Each row below holds a small network's activations on one input, seen along a few directions.
Each table varies a few parts of the input and shows all the possible inputs, shuffled.
A made-up example of a description, with smaller parts first: one of 4 places along a line, together with either a single point or one of 9 places along a line or (one of 3 separate values, together with one of 8 places around a ring).
Shared parts are said once, and a part with two or three values counts as separate values.
In the rows, 128 means zero.

Other details of the inputs shift rows strongly along two fixed directions, in all tables alike. That doesn't count.

Rows:
x1: [117 138 102 111 129 129 130 107 124 117 133]
x2: [165 102 136 156 151 145 125 148 154 143 158]
x3: [138 123 128 131 139 119 122 150 131 127 140]
x4: [160 106 125 157 154 143 125 148 153 139 172]
x5: [143 113 126 149 138 142 132 131 144 139 140]
x6: [124 125 144 137 123 131 112 154 140 141 136]
x7: [136 115 238 184  97  88 102 200 116 169  86]
x8: [122 128 132 132 133 144 115 142 146 140 148]
x9: [146 118 117 133 153 130 112 150 140 124 171]
x10: [ 93 130 227 163  68 104 108 159 118 171  65]
x11: [122 130 134 131 132 142 117 138 146 138 153]
x12: [113 143 135 124 108 110 138 112 105 120  94]
x13: [126 137  95  95 130 131 144  93 120 110 115]
x14: [145 118 137 139 146 149 108 158 156 141 170]
x15: [127 134 131 130 125 114 129 135 116 122 116]
x16: [128 131 102 107 137 126 137 109 123 110 129]
x17: [143 123 122 137 143 114 129 153 117 121 140]
x18: [ 99 148 124 111  98 108 154  87  88 115  69]
x19: [133 131 119 118 128 118 142 118 109 119 112]
x20: [134 126 113 116 134 145 123 127 143 125 146]
x21: [115 134 105 107 126 142 131 104 133 117 134]
x22: [134 130 100 116 141 119 143 114 110 105 131]
x23: [104 142 132 112 103 113 140 101 109 124  85]
x24: [143 122 114 133 151 130 112 155 140 128 167]
x25: [ 80 150 129 102  94 142 140  73 119 128  81]
x26: [147 124 100 117 152 138 121 133 140 120 163]
x27: [129 135 105 114 135 121 139 110 116 106 127]
x28: [117 128 113 122 118 145 153  75 127 124 102]
Each input here is: one of 4 places along a line, together with either a single point or one of 6 places along a line.
The inputs of x18 and x22 match in every part but the place on the line of 4. If x12 is changed in the same way as x18 into x22, which row does it become?
> x27
Which other rows agree with x20 in the place on the line of 4? List them by row number.
> x2, x7, x13, x14, x19, x26

Rows:
x29: [134 133  90 108 136 126 148 101 116 108 119]
x30: [124 137  72  95 143 149 134 100 139 111 149]
x31: [127 131  80 108 143 157 143  86 141 113 151]
x32: [149 113 160 165 136 107 118 174 123 141 136]
x33: [120 131 100 109 129 151 142  85 138 120 130]
x34: [ 89 143 141 110  91 126 132  92 117 132  75]
x35: [140 132  70 104 150 132 149 101 121 101 141]
x36: [130 129  80 102 144 159 141  86 145 112 149]
x37: [133 118 181 159 110  98 122 155 113 145  98]
x38: [134 118 162 152 127 125 105 175 142 151 142]
x39: [111 127 178 154 104 117 111 157 129 154 108]
x40: [170 113 111 143 178 128 109 184 145 119 209]
x41: [ 90 142 147 122  88 137 145  85 117 141  67]
x42: [125 114 245 185  82  82 109 186 107 172  59]
x43: [130 139  76  96 147 133 139 100 122  97 151]
x44: [139 131  71 108 150 129 148  96 119  98 145]
x45: [126 132  78 108 143 159 144  87 140 113 151]
x46: [116 123 182 148 104 117 107 156 132 156 105]
x47: [124 117 188 156 106 129 115 148 138 160 104]
x48: [121 143  93  99 134 130 141 106 116 107 127]
x49: [156 109 162 158 135 107 116 173 128 138 136]
x50: [141 110 172 163 129 133 110 162 148 154 145]
x51: [133 137  74  90 149 136 139 102 124  98 149]
x52: [126 128 184 147 109 105 113 165 116 146 103]
x53: [ 94 140 143 119  91 139 145  87 120 140  71]
x54: [112 138  95 105 127 139 132  95 132 115 133]
x55: [128 134  89 114 136 124 148  98 113 106 124]
x56: [ 94 140 149 118  88 137 142  83 120 141  65]
x57: [166 108 114 141 170 141 100 180 163 133 205]
x58: [ 88 144 140 112  91 124 133  90 117 132  77]
x59: [113 140 131 113 114 116 134 110 111 119 104]
x60: [ 95 150 144 109  92 114 141 100  99 126  64]
x61: [130 134  89 112 137 126 149 101 114 108 121]
x62: [175 110 115 138 177 128 106 184 148 119 207]
x63: [161 111 111 144 170 141 104 180 160 131 206]
x64: [120 143  93 101 134 129 141 106 115 106 128]
x65: [172 112 113 143 178 127 108 184 146 118 211]
x66: [ 76 142 202 145  62 106 122 120 107 158  44]
x67: [119 143  93 104 134 128 141 105 115 106 130]
x68: [140 130  72 106 150 129 147  95 121  98 144]
x69: [ 97 140 144 118  92 139 143  87 121 140  71]
x70: [191  92 166 181 167 110  97 225 148 147 189]
x71: [138 113 169 165 128 134 113 165 145 156 143]
x72: [132 118 161 157 128 124 104 172 141 148 148]
Describe the family of inputs behind these rows.
> one of 4 places along a line, together with one of 11 places around a ring
The inputs of x45 and x72 match in every part but the place on the line of 4. If x69 is changed in the same way as x45 into x72, which row does it become?
> x30
The inputs of x65 and x31 match in every part but the place on the line of 4. If x48 is changed in the same way as x65 into x31, which row does it become?
> x53
Which other rows does x32 become when the place on the line of 4 takes its other values? List them by row number.
> x39, x67, x71
Which other rows does x68 become when the place on the ring of 11 takes its other values? List them by row number.
> x29, x32, x35, x37, x42, x44, x49, x55, x61, x70

Rows:
x73: [181 104 111 155 169 123 132 162 132 126 170]
x74: [142 125  66 107 157 165 141  94 160 113 175]
x75: [ 82 132 185 141  61 135 148  82 116 164  24]
x76: [129 126 160 147 107 103 141 119 102 129  76]
x77: [ 89 139 115 104  93 152 158  44 124 126  67]
x78: [165 107 181 178 140  96 113 197 124 148 144]
x79: [147 130  70  63 162 162 119 113 159 108 170]
x80: [ 59 165 109  96  83 142 135  63 117 125  82]
x81: [129 116 192 178 127 130  90 201 154 167 159]
x82: [136 118 180 176 130  86  92 213 121 144 153]
x83: [ 97 133 172 138  94 135 124 117 128 152  96]
x84: [125 132 121 134 138 107 128 151 113 116 141]
x85: [165 134  66  69 163 128 131 128 125  85 159]
x86: [146 130  64 106 167 128 143 110 118  90 175]
Describe the family of inputs behind these rows.
> one of 2 separate values, together with either a single point or one of 6 places along a line
The inputs of x74 and x78 match in every part but the choice among 2 separate values. If x83 is changed in the same way as x74 into x78, which row does it become?
> x86
Which other rows does x81 become when the choice among 2 separate values takes its other values? List them by row number.
> x84
